These are the activations of a small neural network, seen along a few directions. Each row is one input.
Each table varies a few parts of the input and shows all the possible inputs, shuffled.
Descriptions start from the smaller parts, as in this example, which fits no table here: one of 4 places along a line, together with either a single point or one of 9 places along a line or (one of 3 separate values, together with one of 8 places around a ring).
Shared parts are said once, and a part with two or three values counts as separate values.

Other details of the inputs vary at random and push rows far along two fixed directions, the same in every table; ignore that.
These rows show it; all are for the same input, with only those details redrawn:
1.27 -5.38 3.15 -0.83 -2.51 -6.25 1.68 -1.83 0.00 6.51 -5.09
-0.97 1.67 1.91 1.48 0.06 3.86 2.35 -3.50 -1.42 -3.78 -3.95
-0.74 1.23 1.34 1.46 0.80 3.85 1.39 -2.42 -1.18 -3.83 -2.25
-0.41 0.24 1.45 1.14 0.51 2.47 1.19 -2.09 -0.98 -2.46 -2.24
-0.68 1.09 1.13 1.48 1.06 3.84 1.01 -2.01 -1.11 -3.89 -1.58
1.68 -6.31 2.37 -0.94 -1.49 -6.64 0.17 -0.12 0.38 6.81 -2.53
0.72 -3.05 1.18 0.26 0.49 -1.43 -0.38 -0.01 -0.14 1.41 -0.33
1.27 -4.06 -0.58 0.34 2.83 -0.98 -3.25 3.15 0.46 0.73 4.89

A family of inputs:
R1: 1.88 -1.00 -2.88 0.01 3.17 -1.54 -3.59 5.47 -0.01 -2.59 9.73
R2: 0.93 -0.65 1.09 -2.40 0.04 -2.53 2.21 -3.90 -0.91 -0.38 -2.87
R3: 1.12 1.07 -0.45 -0.07 -0.31 0.12 -0.97 0.42 -0.53 -0.88 -0.88
R4: 0.28 -1.08 0.80 0.56 -1.01 -1.94 -2.86 0.16 0.68 1.84 -0.80
R5: 1.02 0.86 0.53 0.57 -1.56 2.66 2.45 -0.53 0.76 -0.28 -1.62
R6: 0.28 -3.06 2.76 -0.38 -2.28 -5.40 1.63 0.39 -0.13 6.34 -6.30
R7: -0.11 -0.68 -0.18 1.22 1.97 2.04 -1.88 2.15 0.22 0.21 -0.58
R8: -1.79 1.16 1.93 -1.37 -0.10 -2.10 1.02 -0.49 -0.02 0.96 -4.71
R9: 1.35 0.22 -1.25 3.25 3.01 0.39 -1.99 3.33 0.41 3.29 6.69
R10: -3.13 4.32 0.21 0.92 -3.35 3.30 1.63 -2.73 -1.64 -3.05 -2.75
R11: -1.58 -1.04 -3.88 -1.33 3.39 0.29 -5.07 4.53 0.54 -0.51 8.97
R12: 1.19 -0.99 -1.30 -2.41 1.95 0.16 -2.08 4.08 2.71 0.05 5.50
R13: 2.29 -2.06 -1.29 -0.34 1.29 1.53 -1.59 4.60 1.90 0.62 5.07
R14: 1.33 -2.43 1.26 -0.29 -3.55 -2.97 3.26 -1.79 0.90 5.43 -4.29
R15: -0.42 -0.64 -0.77 -0.60 2.94 -0.09 -3.84 0.66 0.99 -0.22 1.93
R16: -1.35 4.86 1.49 1.59 0.21 0.70 2.79 -3.17 -0.23 1.31 -2.03
R17: -2.38 1.50 0.10 -0.39 -2.74 0.77 -0.22 -0.25 -1.80 0.03 0.16
R18: 1.15 -1.82 -0.36 0.27 -1.20 -0.72 0.17 0.29 0.69 2.46 0.35
R19: 0.15 -1.58 0.11 0.05 0.16 -2.18 -3.86 3.81 1.26 2.34 1.14
R20: 2.86 -5.57 0.97 -1.25 -1.47 -8.29 2.39 0.19 -0.72 6.70 -1.76
R21: -1.25 3.95 -0.76 1.14 -1.69 4.60 1.04 -1.22 0.52 -4.59 0.20
R22: 0.72 -3.07 1.18 0.27 0.49 -1.44 -0.37 -0.01 -0.14 1.42 -0.34
R23: 0.14 1.83 -1.20 -1.26 2.65 1.56 -0.57 -0.52 -0.49 -2.49 -0.61
R24: -1.56 7.89 1.68 4.04 -1.41 4.50 2.91 -3.30 -1.06 -2.64 -2.02
R25: -1.01 0.47 -0.70 1.33 -1.20 2.13 2.13 -1.43 -0.73 0.08 -1.53
R26: -1.27 -1.30 -1.58 -1.16 -0.16 -2.05 0.41 -0.07 1.29 2.23 0.46
R27: -0.97 -0.20 -0.66 -0.98 3.11 0.05 -3.28 2.54 1.15 -0.02 1.22
R28: 0.38 1.74 0.05 -0.98 0.61 0.54 1.00 -4.64 -0.97 -1.65 -3.83
R29: -0.37 0.77 0.66 1.97 0.66 3.19 -0.33 -2.19 -0.64 -1.30 -3.26
R30: -1.69 0.49 -1.84 -0.93 0.81 0.31 -0.42 0.26 0.54 -0.24 2.20
R31: -1.08 1.08 0.92 1.64 0.89 1.59 1.87 -0.18 -0.97 -2.40 -1.17
R32: -0.36 0.42 0.58 0.60 0.48 0.85 -1.99 0.76 0.07 -3.03 2.29
R33: -2.06 3.62 -0.75 1.36 -2.09 3.42 1.09 -1.27 -0.52 -3.27 -0.31
R34: 1.17 0.95 -0.77 0.85 1.33 3.01 0.80 -0.86 -1.43 -1.66 -2.50
R35: 1.62 0.10 -0.85 0.64 2.19 3.09 0.62 -1.56 -1.78 -4.19 1.45
R36: 1.20 0.38 0.88 -0.93 -2.59 -0.08 0.33 1.72 1.84 0.59 0.51
R37: -0.69 -1.11 -2.01 -0.78 5.15 -1.21 -4.01 5.36 1.18 -1.92 8.32
R38: -3.18 1.34 0.54 -2.12 -1.60 -0.08 1.56 -2.49 -1.75 1.02 -2.58
R39: 1.74 -4.35 1.01 -3.34 -0.75 -9.57 1.92 -0.30 0.11 5.94 -1.48
R40: -1.87 1.37 -1.65 1.31 0.19 4.01 -0.13 -0.02 -1.48 -2.03 1.42
R41: 0.23 2.87 1.43 0.13 -3.78 1.72 2.37 -1.28 1.06 -1.21 -2.58
R42: 0.38 0.38 -0.03 0.02 -2.64 -0.91 -0.60 0.34 1.07 0.68 0.89
R43: -0.41 -0.35 -1.97 -1.47 1.19 0.14 -1.07 1.18 1.89 -0.24 3.52
R44: -1.03 2.35 -0.36 -0.96 -0.17 1.79 0.78 -1.80 0.77 -1.96 -0.37
R45: 2.51 -2.06 -1.47 -0.70 1.60 -1.71 -3.11 2.30 -0.14 -1.52 6.29
R46: 0.83 -2.83 0.96 -0.33 -3.57 -2.94 3.12 -1.93 0.83 5.20 -4.38
R47: -1.50 -0.56 -1.09 0.09 -0.02 1.92 -0.68 0.93 -1.99 0.71 2.11
R48: 1.20 -2.65 -3.18 -1.88 3.02 -1.81 -4.09 4.97 2.93 1.68 8.76
R49: 0.86 2.03 -0.89 0.01 0.68 0.38 -1.24 2.30 -0.95 -2.76 1.91
R50: 0.21 -4.24 3.13 -2.89 -1.87 -7.59 1.15 -2.35 0.73 5.90 -4.79
R51: 0.95 1.07 0.06 0.39 0.45 1.02 1.95 -0.53 -1.89 -1.20 -2.91
R52: -2.10 3.29 -0.91 2.48 -0.95 5.97 3.84 -3.34 -0.97 -3.77 -3.47
R53: 2.24 -0.88 -1.07 0.03 0.09 -1.39 -2.79 -0.07 -0.26 0.24 1.62
R54: -0.86 4.43 0.65 0.96 -3.12 3.64 2.70 -2.72 0.38 -3.27 -2.69
R55: -1.32 1.14 -1.23 1.10 -2.10 0.88 0.61 -0.19 0.55 -0.69 0.22
R56: -0.53 0.26 -0.65 0.90 1.72 -0.66 -2.68 4.27 0.49 -2.38 5.51
R57: 1.09 -2.24 1.70 -3.36 -1.53 -7.53 2.22 -1.23 -0.38 5.55 -5.52
R58: 2.80 -2.55 -1.76 0.61 2.03 -0.29 -2.18 0.16 -0.68 1.06 1.73
R59: -0.27 2.57 0.14 -1.27 -0.35 2.42 1.63 -0.86 1.50 -2.05 -0.48
R60: -2.11 4.81 0.95 1.49 -0.06 3.61 -0.29 0.84 -0.77 -4.98 -1.68
What is each input in this table made of? -> one of 3 separate values, together with either a single point or one of 9 places along a line or (one of 2 separate values, together with one of 5 places around a ring)
Changing only the choice among 3 separate values turns R40 into R10. The same change can be made to R25. Which row results? -> R33
Changing only the choice among 3 separate values turns R29 into R4. The same change can be made to R7. Which row results? -> R19
Change only the place on the ring of 5 in R23. List by row number the other rows that result. -> R2, R28, R39, R57
Change only the choice among 3 separate values in R34. List by row number the other rows that result. -> R3, R23
A walk changes only the place on the line of 9. It starts at R38 and steps to R11. List the rest of the walk in order. -> R30, R26, R43, R44, R48, R59, R12
Change only the choice among 2 separate values in R37. List by row number the other rows that result. -> R39
